Each row below holds a small network's activations on one input, seen along a few directions.
In each table, some parts of the input vary, and every possible input appears once, in random order.
A made-up example of a description, with smaller parts first: one of 6 places along a line, together with either a single point or one of 9 places along a line or (one of 3 separate values, together with one of 8 places around a ring).
Shared parts are said once, and a part with two or three values counts as separate values.

Other details of the inputs vary at random and push rows far along two fixed directions, the same in every table; ignore that.

A family of inputs:
r1: 1 5 -6 -3 7 -22 30 16 21 38 33 54 34 35 -5
r2: 3 -28 -25 -2 5 -25 16 10 4 7 17 46 15 14 -5
r3: 5 2 -13 -2 8 -28 24 14 17 38 34 49 33 37 -7
r4: -2 -58 -4 -3 8 -9 -13 21 -65 -15 -50 -31 -36 -41 -11
r5: 29 -76 -43 -5 5 -47 4 53 -91 -28 -35 39 -29 -43 -13
r6: -18 11 28 5 -5 30 -18 -27 16 -8 -18 -45 -12 -14 5
r7: -21 57 33 19 -11 27 -8 -48 58 32 21 -41 -2 18 17
r8: -15 -12 22 5 0 31 -20 -6 -23 -20 -37 -56 -25 -28 0
r9: -2 -48 -14 -6 20 -28 21 53 -72 11 -26 12 -11 -11 -11
r10: 6 5 14 6 -12 19 -32 -11 -21 -30 -35 -49 -32 -38 3
r11: -10 7 16 -1 -4 18 -20 -38 13 -4 -12 -54 -28 -13 6
r12: -9 -1 21 3 1 6 -13 -20 -23 20 -25 -65 -46 -23 4
r13: 21 11 -23 -7 -4 -8 14 19 19 -15 33 65 40 25 -4
r14: 12 24 -19 -8 -2 -4 12 10 26 -18 27 48 37 25 2
r15: 27 -6 -33 -13 -3 -28 9 7 6 -10 25 50 9 9 -4
r16: 1 23 22 6 -15 29 -26 -20 6 -27 -22 -39 -18 -29 9
r17: 0 10 -6 -2 8 -12 28 19 18 31 37 48 38 41 -5
r18: -27 74 30 7 -6 49 -8 -54 91 -1 32 -30 32 37 18
Description of these inputs: one of 3 separate values, together with one of 6 places along a line.
Question: Changing only the choice among 3 separate values turns r11 into r12. The same change can be made to r4. Which row results?
Answer: r3
Question: Change only the place on the line of 6 in r5. List by row number the other rows that result.
Answer: r10, r13, r14, r15, r16
Question: Change only the choice among 3 separate values in r5. List by row number the other rows that result.
Answer: r2, r7

A family of inputs:
r19: 23 28 -17 -5 -8 -28 25 1 44 23 54 77 38 36 3
r20: -22 16 37 24 -12 46 -31 -14 -3 -27 -39 -60 -16 -31 9
r21: 15 7 -16 -13 -1 -9 3 -19 46 5 41 36 28 29 -6
r22: 14 20 -15 15 -12 -23 11 1 33 21 37 55 26 26 6
r23: 0 19 -10 -2 10 -29 38 13 31 61 52 55 38 53 -3
r24: 1 18 -26 -10 3 -8 9 -25 52 -4 43 26 21 36 6
r25: -17 68 41 7 -13 55 -11 -40 67 -16 12 -23 25 11 13
r26: 27 -68 -42 -21 18 -39 23 79 -75 -21 -14 74 21 -4 -28
r27: -34 16 35 7 2 28 -11 -44 33 30 -5 -69 -18 6 8
r28: 25 -47 -48 -15 12 -52 20 51 -75 -8 -12 40 -19 -16 -8
r29: -8 -8 19 0 -9 17 -25 -33 0 -15 -29 -49 -38 -35 5
r30: -17 -2 23 20 -15 25 -36 -43 10 -13 -30 -64 -38 -33 9
r31: 29 -43 -10 -6 1 -26 -11 35 -83 -8 -37 -16 -41 -43 -13
r32: -3 -43 -10 -8 14 4 -6 42 -86 -45 -58 -33 -33 -42 -4
r33: -33 20 38 7 9 38 1 -4 7 16 -15 -50 8 7 4
Question: Changing only one part turns r19 into r29. The same change can be made to r23. Which row results?
Answer: r27
Question: What do these inputs look like to the network?
Answer: one of 3 separate values, together with either a single point or one of 4 places along a line
Question: Change only the choice among 3 separate values in r24. List by row number the other rows that result.
Answer: r28, r32
